Questions about the row below.
1) Read off the entry just right of -5.
2) Read off the first entry.
3) Read off the 2nd entry from the end.
17	54	-71	-68	34	-25	-5	36
1) 36
2) 17
3) -5

Read these off the row that follows.
1) Report the entry just left of -15.034.
2) Report the entry just left of 59.149.
3) Report the entry just left of the largest entry.
4) Report the largest entry.
[ 122.419   59.149  -55.252  -15.034  144.092 -151.699 -110.378  -24.744]
1) -55.252
2) 122.419
3) -15.034
4) 144.092

Questions about the matrix below. Rows and columns are numbered from 1.
1) Read off the entry in row 1 and column 1.
2) Read off the bottom-left entry.
3) Read off the entry in row 1 and column 2.
4) Read off the bottom-right entry.
5) Read off the top-right entry.
6) Read off the entry at row 3, column 3.
7) Read off the top entry of the column that holds the smallest entry.
8) Read off the entry at row 2, column 3.
[[ -4  -4  -6  -5   5  -6  -4  -1  -8 -14  -2  -6 -21   0  -3]
 [  1   0   0   0   1   0   1   0   1   1   0   0   0   1   0]
 [ 37  34  -4  37  41  35  37  16  33  25  -7  36   1 -11  38]
 [ 57  51  -3  57  55  55  57  23  54  48  -9  56  19 -16  57]]
1) -4
2) 57
3) -4
4) 57
5) -3
6) -4
7) -21
8) 0

Read these off the table that follows.
1) Report the entry directly below the largest entry.
2) Report the last entry, reading row by row.
3) Report the maximum.
4) Report the largest entry in the first row.
5) Report the 1st entry, reading row by row.
6) Report the smallest entry in the first row.
7) Report the fourth entry in reading order.
8) Report the first entry on the diagonal from the top-right corner.
[[  4  -9  12   3   6]
 [  7 -18  -1  -2   6]
 [ -8 -25  -5   2   4]
 [ -6   2 -10  -2  44]
 [  6   9  -2   7  33]
 [  6 -12   3  -8 -50]
 [ 12  26   3   2 -66]
 [ -7  15  -9   2  20]
 [-16   0 -13  -1 -36]]
1) 33
2) -36
3) 44
4) 12
5) 4
6) -9
7) 3
8) 6

A =
15	-8	4	-1	7	-4
12	8	12	15	24	-16
-25	0	26	-6	32	-26
12	-12	-19	9	10	-11
18	-16	-11	-3	12	-9
9	5	-16	9	28	-23
4	-3	-4	-2	9	-18
16	3	-1	1	13	-12
19	4	-11	-7	5	-4
1	-1	24	1	13	-18
19	-7	-9	4	16	-13
17	-8	-3	9	12	-12
18	-6	-11	6	3	0
8	64	-18	34	9	-17
-8	6	3	-8	5	-3
The second smallest entry is -25
The 3rd smallest entry -> -23
The second entry from the end, reading row by row is 5
The fourth entry in reading order -> -1
The fifth-last entry, reading row by row -> 6
Give the first entry, reading row by row.
15
Give the entry in the bottom-left corner.
-8
Give the entry directly above the largest entry.
-6
The entry in the top-right corner -> -4
Give the last entry, reading row by row.
-3
Give the third entry on the main diagonal.
26
Give the 3rd entry from the end, reading row by row.
-8
Give the entry just right of 34.
9
The 3rd largest entry -> 32
The minimum: -26
Give the entry just left of 32.
-6
Give the top entry of the column that holds the largest entry.
-8
The entry directly below 17 -> 18
The entry directly above -17: 0
Give the entry directly below the smallest entry.
-11
The entry directly above the smallest entry is -16
The 5th entry in reading order: 7
Give the 3rd entry, reading row by row.
4
The 2nd entry on the diagonal from the top-right corner is 24
The maximum: 64
Give the entry just right of 64.
-18

Questions about the row below.
1) Which number is the entry just left of 0.01?
2) Which number is the entry just right of -0.06?
3) Which number is the entry just left of -0.06?
[ 0.05  0.17 -0.12 -0.06  0.01 -0.10  0.05 -0.15]
1) -0.06
2) 0.01
3) -0.12
